These are the activations of a small neural network, seen along a few directions. Each row is one input.
In each table, some parts of the input vary, and every possible input appears once, in random order.
Descriptions start from the smaller parts, as in this example, which fits no table here: one of 2 separate values, together with either a single point or one of 9 places around a ring or (one of 6 places along a line, together with one of 8 places around a ring).
Shared parts are said once, and a part with two or three values counts as separate values.

Rows:
row 1: [ 19   9  19  19  -1 -11   3 -15  18   2   1   3 -18]
row 2: [ 24 -15  14 -14   1 -14   9  26 -56   8  19  -1  -3]
row 3: [-23   8 -22 -22 -16  -8  -6  -5  -8  17  -4   3  16]
row 4: [  5  -1  12  -1  -1 -25   9   6  17   9  -5   8 -29]
row 5: [ 38  -5  21   6   2   1   2   5 -56   2  24  -5   8]
row 6: [  5  -8   4  11  -9 -15  -3  26  18   9   2   0 -28]
row 7: [ -7   6 -22 -21 -11  -4  -1   9 -11 -14 -27   4  13]
row 8: [  6  16 -15  -1 -10   9  -8 -12 -10 -22 -20  -1  25]
row 9: [-23   4 -17  -1  -1  23  -3 -32  -8  -3  14  -6   4]
row 10: [ 26   1   3  20  12  -6  16 -19  24  13  -5  -9  -6]
row 11: [ 18   2  12  30  -9  -1 -11   5  18   3   7  -6 -17]
row 12: [-22 -18  -1 -11   2   8   5  13  -3 -17 -20  15  18]
row 13: [ 14  21  23  27   3   4  -4  14  24   5   5 -13  -9]
row 14: [-36  -6 -23 -21  -2  10   4 -11  -9   5   8  -2  -8]
row 15: [-25 -18  -8 -28  17  10  -9   2   4 -13   8   9   1]
row 16: [-10  18 -16  -1 -14   5 -12 -26  -8  10   2  -1  28]
row 17: [ 12  -8  -4   0  11 -21  22   2  23  19 -10  -5 -17]
row 18: [-12  -8  -2  -8  19  24 -16 -19   5 -21  14   5  12]
row 19: [ -9  -9   5   9   3  21  -1  -8  -2 -24 -13  10  29]
row 20: [  0  11  16   8   3 -11   3  36  23  11   0  -9 -20]
- What do these inputs look like to the network? => one of 2 separate values, together with either a single point or one of 4 places along a line or one of 5 places around a ring
- List by row number the other rows that have the choice among 2 separate values in common with row 20. => row 2, row 3, row 4, row 6, row 7, row 12, row 14, row 15, row 17
- Start at row 19 and move only the place on the ring of 5, one step at a time. The first step leads to row 8. Which rows follow, in order? => row 16, row 9, row 18

Rows:
row 21: [ 22  15 -26  -4  -3   0 -13 -28 -24   2   4 -13  24]
row 22: [-28   7 -28 -14  -9  14   9 -36  10  10   5  -3 -14]
row 23: [  4   9 -13  -2 -10  22   6 -40 -30   4  19  -7   2]
row 24: [ -8  26   1  27  -6  -9 -11  16  35  17  10  -4 -32]
row 25: [-12 -25   2 -30  11  10  -8  14 -13  -8  16  25   8]
row 26: [  2   3   4  12   1  32  -9  -1 -18 -29  -7  -4  21]
row 27: [ -8 -10   7  14   1  11  -8 -37 -28   1  22   0  17]
row 28: [-28   4 -22   8 -22   8   2   3  21   0 -30   2  25]
row 29: [ -2  12  17   9  12   1   2  13  45  30   1 -24 -13]
row 30: [-17  -9 -21 -32 -10   3  15  -9 -33  13  15   0 -16]
row 31: [  9  -8  10   0  11  28 -17 -17 -10 -16  20  18  25]
row 32: [  8   5  11  14 -23 -22 -10  -1  43  -7  -5   3 -33]
row 33: [-40 -12  -8   2   2   3  -6 -33  12   6   8   4   2]
row 34: [-19 -15  -4 -18   2  14  -1  30 -21 -21 -11   3   4]
row 35: [-28  -4  -5  -8  19  18 -11  -4  26 -34  -6   2   3]
row 36: [-29 -28  -1 -16   1  -7   0  -6 -32   9  18   7   0]
row 37: [  4  -2  10   4  18  26 -13  -8 -15 -39   7  -2  18]
row 38: [ 23  28  17  39  -8  -1 -14  12  -5  12  24  -8 -17]
row 39: [ 27 -23  13  -1   7 -26  15  17  -4   8 -21  14 -32]
row 40: [ 19 -11  18  -4 -24 -33  -4  26  -1  -4   5   6 -35]
row 41: [-17 -12 -15 -10 -23  -2   8  30 -22   3 -21   5  23]
row 42: [  2  10   9   9  -7 -19  -5  43  -8  20  19  -1 -34]
row 43: [-17 -19   2 -26  19   8  -5  23 -18 -30   3   5   0]
row 44: [ 30  14  32  21  11   8   0   9   4  25  15 -28   3]
row 45: [ 19 -18  10  -1  21 -23  38  27   2  13   6  -4 -13]
row 46: [  9  -4  24  -9  11 -10   8  40   1  33  11 -21 -15]
row 47: [-21  28 -13 -18  -6 -10   1 -14  16   0 -27   9  20]
row 48: [  8  -3   3  17  22 -12  32   0  45  10  -3  -7 -10]
row 49: [-22 -10  -6 -12  12  21 -14 -13  31 -11   6  22  10]
row 50: [-10  13 -41 -16  -1  -8 -11 -24  16   8 -10  -9   8]
row 51: [ 48  -6  21  29   6  -8   7 -14  -1   0 -16   7 -15]
row 52: [ 40   7  26  26 -25 -14 -12  -6   3 -13   9  -1 -17]
row 53: [-30   1 -11   0   3  24  -7   3  23 -24 -21   0   6]
row 54: [ 11  30   2  -6  -7  -2  -2 -18 -24  -5 -13   5  36]
row 55: [ 40  -1  19  29  20  -5  30  -4   5   5  11 -11   5]
row 56: [ 16  -8   5  17   7 -15   9 -10  39   5 -30  11 -30]
row 57: [  1  -3 -34 -34  -2 -19  -5   3 -27  11   0  -6   6]
row 58: [-10  12  -6 -36  -7 -21   6  13 -27   3 -18  12  18]
row 59: [  4   6  -7  20 -23  16   0  -1 -19  -5 -16  -2  41]
- What do these inputs look like to the network? => one of 3 separate values, together with either one of 5 places around a ring or one of 8 places around a ring
- Changing only the choice among 3 separate values turns row 36 into row 27. The same change can be made to row 46. Which row results? => row 44
- List by row number the other rows that have the choice among 3 separate values in common with row 56. => row 22, row 24, row 28, row 29, row 32, row 33, row 35, row 47, row 48, row 49, row 50, row 53
- Change only the place on the ring of 8 in row 27. List by row number the other rows that result. => row 21, row 23, row 26, row 31, row 37, row 54, row 59

Rows:
row 60: [-22  15 -15   6  -8  26 -20 -31   8 -16  -1   1  23]
row 61: [  7 -16   4  -8   9  17  -1  -8 -34 -26   0  10  26]
row 62: [-16  -9 -21 -32 -15  -8  -3   2 -36  -4  -4  11   8]
row 63: [ 45   7  33  43  -2 -27  18  35  31  23  -2 -16 -45]
row 64: [  2   9  -5   0 -12  19 -16 -18 -40 -13  12   0  28]
row 65: [ 48  15  37  34   2 -35   9  40  43  19 -10  -9 -37]
row 66: [-43 -11 -12 -21  11  21  -7   8  10 -15  -1   6  11]
row 67: [-41  -3 -31 -26 -11  -1  -6 -12  11  -7 -17  12   2]
row 68: [-18 -17  -2 -27   8  13  -4  21 -38 -11  12   5  16]
row 69: [ -3   7 -22 -21  -6   1   6 -17 -39  11   1  -5  28]
row 70: [-28  13 -33 -14  -3   9   2 -30   9   8 -12  -4  23]
row 71: [ 40   0  40  39   2 -32  16  22  30  33  12  -9 -46]
row 72: [-17 -11  -7  -2  13  25  -4 -21  14 -29 -13  11  21]
row 73: [ 46   2  33  31  11 -28  10  10  31  26  23 -13 -58]
- What do these inputs look like to the network? => either one of 4 places along a line or (one of 2 separate values, together with one of 5 places around a ring)
- Start at row 66 and move only the place on the ring of 5, one step at a time. The first step leads to row 72. Which rows follow, in order? => row 60, row 70, row 67

Rows:
row 74: [-12   1 -15 -19 -12  -8  -1   4 -17   5  -3   3   3]
row 75: [ 18  -3   9   4   1  10  -2  -3 -30 -14   3   2  21]
row 76: [ -6   7 -12   3   0   9  -2 -30   6   1   1  -2   9]
row 77: [ 30  -1  25  18   1 -33  15  33  23  26   3  -8 -44]
row 78: [-22 -12  -1  -8   8   5  -3  10  22 -12  -6   8  -9]
row 79: [-22   2 -15 -12  -3  -4   2   7  19   1 -17   3   2]
row 80: [ 46  11  32  39   2 -20   8  10  24  19   8 -12 -31]
row 81: [  6   0   5   4   4  15  -5 -11 -23  -3  17  -4  13]
row 82: [ -9 -11  -2 -18   4   1   1  11 -25   2  13   1   0]
row 83: [ -7  -1   6  14   8  18  -9 -11  24 -18  -1   3   4]
row 84: [-22  -4 -18 -19  -1  -4   4  -8   5   7  -3   3  -3]
row 85: [  4  12  -9   3 -12   5  -7 -18 -15  -1   1  -2  15]
row 86: [  3 -15   2 -18   2  -3   4  19 -32  -8  -1   7   8]
row 87: [ -7  14  -8  10  -3  10  -4 -15  21  -5 -13  -2  14]
- Changing only one part turns row 81 into row 82. The same change can be made to row 85. Which row results? => row 74
- What do these inputs look like to the network? => one of 2 separate values, together with either a single point or one of 6 places along a line
- Change only the choice among 2 separate values in row 76. List by row number the other rows that result. => row 84

Rows:
row 88: [-29 -15 -24 -39  -2   4  19  10 -11  15  -4   8  -3]
row 89: [ 24   4  37  38   0 -13   3  19  41  16  35 -25 -60]
row 90: [ 42 -15  43  32  22 -14  12   1  37  12  19  -4 -56]
row 91: [ -5  29 -17  13 -27  11  -8 -47 -15  -1  -7   0  14]
row 92: [ 22   0 -14 -23   6  10 -13  -9 -45  -4  21  -4  26]
row 93: [ 48  13  36  31 -11 -31   9  45  24  40 -18 -33 -35]
row 94: [-29  -2 -27  -1  -6  -7  -1 -31  18  12  -6  -3  20]
row 95: [ 26  28  31  40   2 -27  -2  46  33  40  20  -4 -38]
row 96: [-21 -14 -10  18  -6  39 -15  -9   3 -34 -11  10  29]
row 97: [ 55 -13  39  35  17 -32  14  11  28  20 -12   9 -42]
row 98: [-29  -8 -25 -36  11  -5  -4  17 -18 -16  -9   4  -8]
row 99: [ 61   9  27  34  -5 -47  36  35  25   5  -9  -6 -30]
row 100: [ -8 -10  13 -16  19  20   8   2 -51 -14  13   0  32]
row 101: [-15 -31  -5  -4  -6  26 -10  18 -39 -27   4  13  21]
row 102: [-36   9 -30 -14  12   8 -10  -9  25 -22 -22   1   1]
row 103: [-14   8   8   6  19  33   3 -24  -8 -20  -1  -3  40]
row 104: [-23 -18 -22 -23  -7 -19   5  -5 -24  18   8   1  11]
row 105: [-29   6  -3 -19  -7  10 -22 -11  24 -25 -15  17  20]
row 106: [-35   2 -29 -17  -1  16  13 -16  31   9 -17   5   6]
row 107: [ 16  17 -19  -1   5  23 -18 -36  -3 -10   7  -7  34]
row 108: [  2  12 -12  -9 -27  -2  -2 -20 -58   6   7   3   6]
row 109: [-23 -11   2 -42  -8  -2 -16  15 -19 -19  -2  19  11]
- What do these inputs look like to the network? => either one of 6 places around a ring or (one of 2 separate values, together with one of 8 places around a ring)
- Start at row 103 and move only the place on the ring of 8, one step at a time. The first step leads to row 96. Which rows follow, in order? => row 105, row 102, row 106, row 94, row 91, row 107
- Change only the choice among 2 separate values in row 107. List by row number the other rows that result. => row 92
